A small network was trained on made-up records. Each row is its average activation on records with the value named, seen along a few directions.
Related values have similar rows: they may be neighbours, one step apart, or belong to one group.
In the rows, 500 means zero.
Strong random noise was added to every row along 12 fixed directions; ignore it. To show where, here is one row again and again, with new noise each time:
[469 245 602 417 615 423 188 630 669 448 407 440 403 502 340 700 449 552
 715 450 327 508 499 420 327 473 582 693]
[578 375 660 376 548 481 263 540 643 394 510 538 473 546 489 574 437 505
 725 425 466 418 456 381 428 508 590 520]
[445 284 300 843 630 325 366 477 527 540 642 324 356 489 199 551 405 263
 733 376 323 572 545 446 388 394 698 587]
[573 594 344 268 602 416 642 520 538 670 375 423 483 400 522 529 333 513
 460 423 574 530 584 496 469 811 379 286]
[359 185 417 478 264 630 557 499 420 408 211 497 468 465 471 501 588 346
 557 467 328 466 401 464 343 441 638 564]
[505 311 645 668 667 339  96 526 648 432 775 529 412 591 444 492 661 476
 695 602 605 499 455 402 595 161 574 615]
[666 681 680 586 341 644 686 551 540 294 539 621 847 530 508 420 352 605
 573 294 381 666 563 462 367 666 703 579]
[412 503 398 482 660 364 587 517 499 613 566 444 621 427 411 571 610 580
 514 416 523 669 577 446 686 438 442 370]
[799 676 594 321 514 331 602 707 507 269 909 512 573 558 607 370 474 521
 846 356 637 478 480 448 445 402 564 459]
[689 377 374 633 416 460 443 459 501 470 564 497 264 559 521 365 350 193
 519 553 539 409 396 573 272 523 631 534]
[580 782 760 211 548 408 643 888 495 273 595 547 700 546 577 713 528 675
 650 385 513 514 603 394 343 469 460 568]
[415 389 729 556 408 525 357 452 412 440 506 667 350 588 637 494 770 508
 424 699 613 390 433 521 703 198 405 602]
[627 511 611 566 529 372 402 611 553 449 719 558 447 543 585 371 633 584
 496 666 678 599 499 583 534 293 459 666]
[484 145 308 585 520 534 316 440 705 608 310 547 559 476 476 483 610 344
 211 675 551 710 333 533 367 422 655 491]


M, 18 values:
m18: [483 527 449 418 515 583 504 469 458 582 353 541 477 578 571 516 447 378
 309 598 633 353 481 414 459 674 396 324]
m7: [543 567 583 515 520 544 502 421 581 550 534 559 536 530 554 478 537 677
 328 592 537 616 531 613 630 463 420 499]
m8: [673 433 395 451 566 479 397 592 517 439 609 512 472 599 516 403 361 361
 481 553 584 397 361 492 214 610 490 488]
m11: [527 666 499 350 978 314 222 442 673 750 625 480 568 472 446 641 417 676
 371 536 649 535 580 416 719 683 240 310]
m9: [320 591 283 607 492 408 465 492 380 603 454 246 223 406 473 338 425 325
 740 587 583 216 622 428 422 657 359 448]
m17: [467 524 446 858 431 603 502 413 541 512 480 400 462 500 327 518 284 436
 573 394 300 568 621 540 372 587 729 617]
m14: [674 695 442 386 535 396 748 560 319 416 756 442 401 605 487 595 318 331
 658 284 428 343 498 507 452 516 514 335]
m16: [587 506 577 406 401 539 490 461 485 405 594 497 548 433 567 194 483 660
 773 446 543 470 502 457 616 575 449 544]
m10: [570 376 383 281 700 414 335 517 693 676 463 515 457 520 487 697 478 507
 282 584 566 576 403 582 443 474 426 393]
m3: [419 333 446 656 395 508 356 417 455 499 552 355 277 424 471 161 568 670
 675 647 489 465 492 621 616 447 440 758]
m5: [360 588 550 714 399 585 486 196 430 585 392 480 357 448 558 566 477 272
 476 469 470 299 550 465 726 499 548 349]
m4: [428 521 543 537 485 557 455 616 578 469 405 520 549 583 475 673 548 488
 355 614 478 522 502 470 324 372 562 563]
m1: [602 466 393 162 499 575 548 631 550 356 624 512 750 533 580 401 545 604
 527 453 583 502 272 465 394 496 571 358]
m6: [509 489 454 675 601 480 361 568 562 463 639 562 668 585 528 331 623 427
 370 691 753 535 436 420 412 405 501 499]
m12: [551 436 297 683 581 465 384 398 598 609 671 414 454 493 428 265 424 511
 475 586 557 574 431 647 520 551 558 569]
m2: [407 713 445 428 523 424 747 610 533 605 346 441 613 331 580 679 645 453
 267 531 547 681 609 549 499 400 531 484]
m13: [468 611 676 534 480 534 375 568 767 369 522 413 544 458 525 575 436 368
 853 403 542 397 642 285 382 409 782 444]
m15: [312 447 635 639 625 523 115 649 607 362 538 467 687 541 412 428 572 597
 700 636 525 404 534 226 336 499 491 683]
M is arranged as a ring.
Question: List every value one step from m8, in the order listed.
Answer: m18, m6
Question: List every value one step from m12, in the order listed.
Answer: m3, m1
Question: List every value one step from m5, in the order listed.
Answer: m9, m2
Question: List every value one step from m11, in the order listed.
Answer: m16, m15

P, 18 values:
p9: [601 517 517 178 622 421 411 449 409 522 647 528 327 570 480 676 432 590
 569 413 393 296 323 575 639 519 373 425]
p14: [537 582 634 608 304 764 554 503 429 324 419 661 630 685 537 522 346 456
 345 514 405 342 421 450 282 631 588 517]
p16: [495 487 680 570 466 482 351 676 389 227 626 513 478 595 429 594 510 414
 793 443 347 358 446 360 284 358 603 735]
p1: [543 372 432 478 503 477 337 339 635 524 512 508 412 457 545 459 559 425
 507 538 539 515 359 562 588 441 582 459]
p4: [447 635 498 707 447 409 548 527 550 489 549 562 504 489 690 450 694  62
 433 607 839 446 567 371 469 231 636 326]
p15: [466 642 788 768 233 752 553 460 479 385 450 671 668 580 694 305 653 669
 314 714 558 587 563 588 620 346 523 712]
p13: [680 672 331 669 658 321 584 508 497 602 786 490 433 568 534 332 434 330
 399 588 761 555 586 548 468 479 422 367]
p18: [625 534 617 359 432 448 725 507 498 397 675 578 558 493 621 533 674 561
 644 313 536 639 469 560 732 222 596 358]
p7: [241 436 355 689 373 526 607 555 511 512 272 476 662 362 624 373 852 206
 344 699 717 621 570 344 435 237 624 423]
p17: [391 655 490 539 532 445 628 517 444 652 358 437 356 372 558 715 582 429
 260 573 537 557 594 605 560 489 410 502]
p12: [406 438 395 523 421 550 447 470 541 526 257 430 350 442 624 345 448 152
 619 588 756 287 607 280 290 664 545 318]
p8: [303 480 632 611 514 434 468 462 440 434 586 450 525 473 336 673 613 649
 739 303 236 569 548 491 726 283 561 686]
p11: [406 482 499 465 561 587 430 475 588 552 334 564 526 562 487 817 469 402
 173 549 454 477 403 501 420 499 578 387]
p2: [602 580 368 555 644 399 571 476 514 635 564 452 346 502 374 757 372 411
 255 485 379 577 462 717 431 481 555 524]
p5: [410 440 399 749 619 439 408 627 404 483 655 440 580 603 316 349 463 489
 638 562 512 451 536 365 355 513 452 622]
p6: [678 192 360 348 440 487 467 455 522 480 610 471 423 506 502 286 472 550
 629 471 483 526 375 571 511 502 508 514]
p3: [264 157 249 420 213 590 748 545 632 579  96 293 642 219 526 312 786 568
 552 540 480 839 597 510 506 381 624 442]
p10: [546 473 623 807 217 678 593 139 653 520 353 598 689 296 537 218 594 560
 477 413 414 825 576 616 790 475 739 569]
P is arranged as a ring.
Question: List every value one step from p11, in the order listed.
Answer: p15, p2
Question: List every value one step from p8, in the order listed.
Answer: p9, p1
Question: List every value one step from p5, in the order listed.
Answer: p13, p12
Question: List every value one step from p18, in the order listed.
Answer: p6, p3
